Each row below is a small network's average activation on inputs in which a field has the value named, seen along a few directions.
Values that are neighbours, or in one group, have similar rows; names and order tell nothing.
(in the rows, 500 means zero)
Random noise pushes rows far along 2 fixed directions. That doesn't count. These rows show it; they differ only by the noise:
[531 518 474 405 486 449 594 458 334 621 493 491 468 486 580 518]
[433 629 573 458 391 481 464 571 309 699 655 484 424 531 454 486]
[523 582 455 399 436 535 443 504 515 571 450 580 516 491 547 439]
[532 584 440 393 435 549 425 501 555 553 423 599 531 487 553 426]


Values of SESO:
tufe: [454 584 566 618 418 527 393 592 609 515 382 683 587 442 479 456]
maf: [568 424 364 409 465 494 557 381 450 501 361 543 579 482 575 460]
gopad: [556 547 356 396 471 531 537 379 614 509 395 453 439 466 527 436]
ratav: [554 408 466 450 605 450 501 594 654 402 478 422 465 494 568 505]
feb: [468 483 602 528 496 514 554 471 502 357 545 437 477 452 436 576]
vilu: [550 488 386 524 637 456 544 454 673 368 334 630 668 474 585 563]
damud: [695 246 375 654 672 458 946 396 382 459 171 398 608 447 734 724]
meb: [500 250 621 598 595 456 656 468 401 413 569 422 529 461 549 660]
kog: [401 597 548 441 417 540 232 521 490 522 596 461 458 605 458 393]
vam: [376 372 610 515 622 419 498 462 503 490 658 294 449 659 387 511]
zom: [575 634 398 475 506 592 263 499 703 427 384 706 592 464 523 341]
ninal: [555 440 611 600 492 597 569 470 469 461 530 556 441 427 425 560]
kir: [464 497 393 501 544 448 511 542 563 394 635 440 421 524 401 453]
The values of SESO form 4 separate groups.
Question: Which other values are in the same group as meb? Give them in the order they are listed.
Answer: feb, ninal
Question: Which other values are in the same group as zom? Give them in the order they are listed.
Answer: maf, gopad, kog
Question: Which other values are in the same group as vam? Give them in the order they are listed.
Answer: ratav, kir

Values of VAB:
buber: [519 555 423 466 651 305 678 470 264 573 443 401 497 599 640 546]
nof: [568 451 417 273 422 592 460 346 576 484 376 550 451 509 461 425]
gigom: [354 703 682 608 307 631 381 493 523 531 630 610 468 520 275 496]
kelog: [649 452 235 376 553 617 481 188 766 337  76 653 647 486 608 377]
zuzi: [476 529 509 687 544 454 579 502 556 439 380 541 607 408 544 593]
pobab: [553 517 334 487 612 418 537 326 384 439 469 425 471 534 531 479]
kan: [464 481 484 590 568 598 481 390 788 316 376 604 583 430 459 503]
bomam: [501 332 410 416 669 442 677 431 574 360 502 380 392 500 490 453]
guden: [528 342 460 374 630 457 543 589 743 345 421 457 510 499 620 426]
zotup: [382 508 473 512 606 450 465 441 588 363 537 422 540 588 481 464]
leba: [681 305 555 504 473 565 656 442 419 482 388 514 537 422 544 528]
zepuz: [529 514 647 542 395 551 454 562 441 613 526 632 564 461 537 614]
luseb: [517 499 464 469 440 339 541 538 250 736 493 517 482 507 542 501]
damu: [646 451 352 335 525 380 649 518 307 574 580 350 400 489 616 537]
numuk: [435 494 539 606 615 365 543 737 363 576 633 374 458 535 550 559]
zup: [645 310 502 456 554 531 746 273 338 474 488 483 380 333 477 620]
kasu: [417 719 512 520 293 629 159 539 669 568 400 672 687 572 527 288]
bitu: [528 387 540 588 611 446 802 332 248 570 381 561 588 495 630 705]
zuf: [614 325 353 326 430 513 634 394 321 521 391 471 510 490 648 543]
git: [523 450 509 623 520 554 500 634 760 427 345 562 619 411 600 552]
dut: [480 381 710 563 458 440 575 657 409 510 661 409 383 439 423 685]
tigur: [503 481 455 430 479 517 386 442 445 565 694 390 378 581 390 347]
gezo: [595 273 556 472 646 495 743 331 485 341 531 352 414 353 540 649]
loni: [492 547 533 476 564 286 670 599  21 746 700 323 366 600 614 562]
kebu: [404 662 478 579 624 358 495 582 503 482 528 452 540 503 498 578]
The values of VAB form a network in which each value has 4 neighbours.
Question: Which values are neighbours of damu? Give them in the order they are listed.
Answer: guden, zuf, tigur, loni
Question: Which values are neighbours of kelog? Give them in the order they are listed.
Answer: nof, gigom, pobab, kasu
Question: Which values are neighbours of git? Give them in the order they are listed.
Answer: zuzi, zepuz, numuk, dut
Each value of VAB is a pair of two hidden parts, and every pair occurs once (5 first parts, 5 second parts).
Question: Changing only the second part turns git into numuk. gezo has the same second part as git; what does that change turn gezo into?
Answer: bomam
Question: Changing only the second part turns pobab into gigom. loni has the same second part as pobab; what does that change turn loni into?
Answer: zepuz
Question: Changing only the second part turns kan into zotup. dut has the same second part as kan; what does that change turn dut into?
Answer: guden
Question: Changing only the second part turns buber into bitu. damu has the same second part as buber; what does that change turn damu into?
Answer: leba

Values of GAB:
koren: [537 465 555 561 556 432 673 434 305 609 436 536 547 469 567 603]
tud: [533 490 563 559 508 573 476 447 638 442 314 624 605 429 587 552]
zedit: [519 449 484 463 490 504 525 484 483 463 489 495 503 483 514 489]
dize: [481 628 517 485 319 585 370 622 342 707 628 555 475 567 393 453]
kesi: [578 492 340 524 576 589 436 466 873 291 309 595 564 443 561 413]
rit: [586 296 437 504 665 506 612 410 774 220 314 507 583 402 642 579]
sas: [525 498 384 364 513 388 556 470 271 643 491 424 503 589 595 481]
luro: [486 430 628 602 516 480 630 530 487 486 525 500 492 424 475 624]
dizav: [427 490 529 477 566 449 463 474 521 443 653 363 411 556 423 467]
raz: [674 287 252 331 706 357 797 274 442 374 301 394 486 461 692 534]
fisag: [532 484 468 437 499 413 628 414 238 590 489 425 435 501 557 517]
The values of GAB form 3 separate groups.
Question: Which other values are in the same group as koren? Give them in the order they are listed.
Answer: tud, rit, luro
Question: Which other values are in the same group as raz? Give them in the order they are listed.
Answer: zedit, kesi, dizav
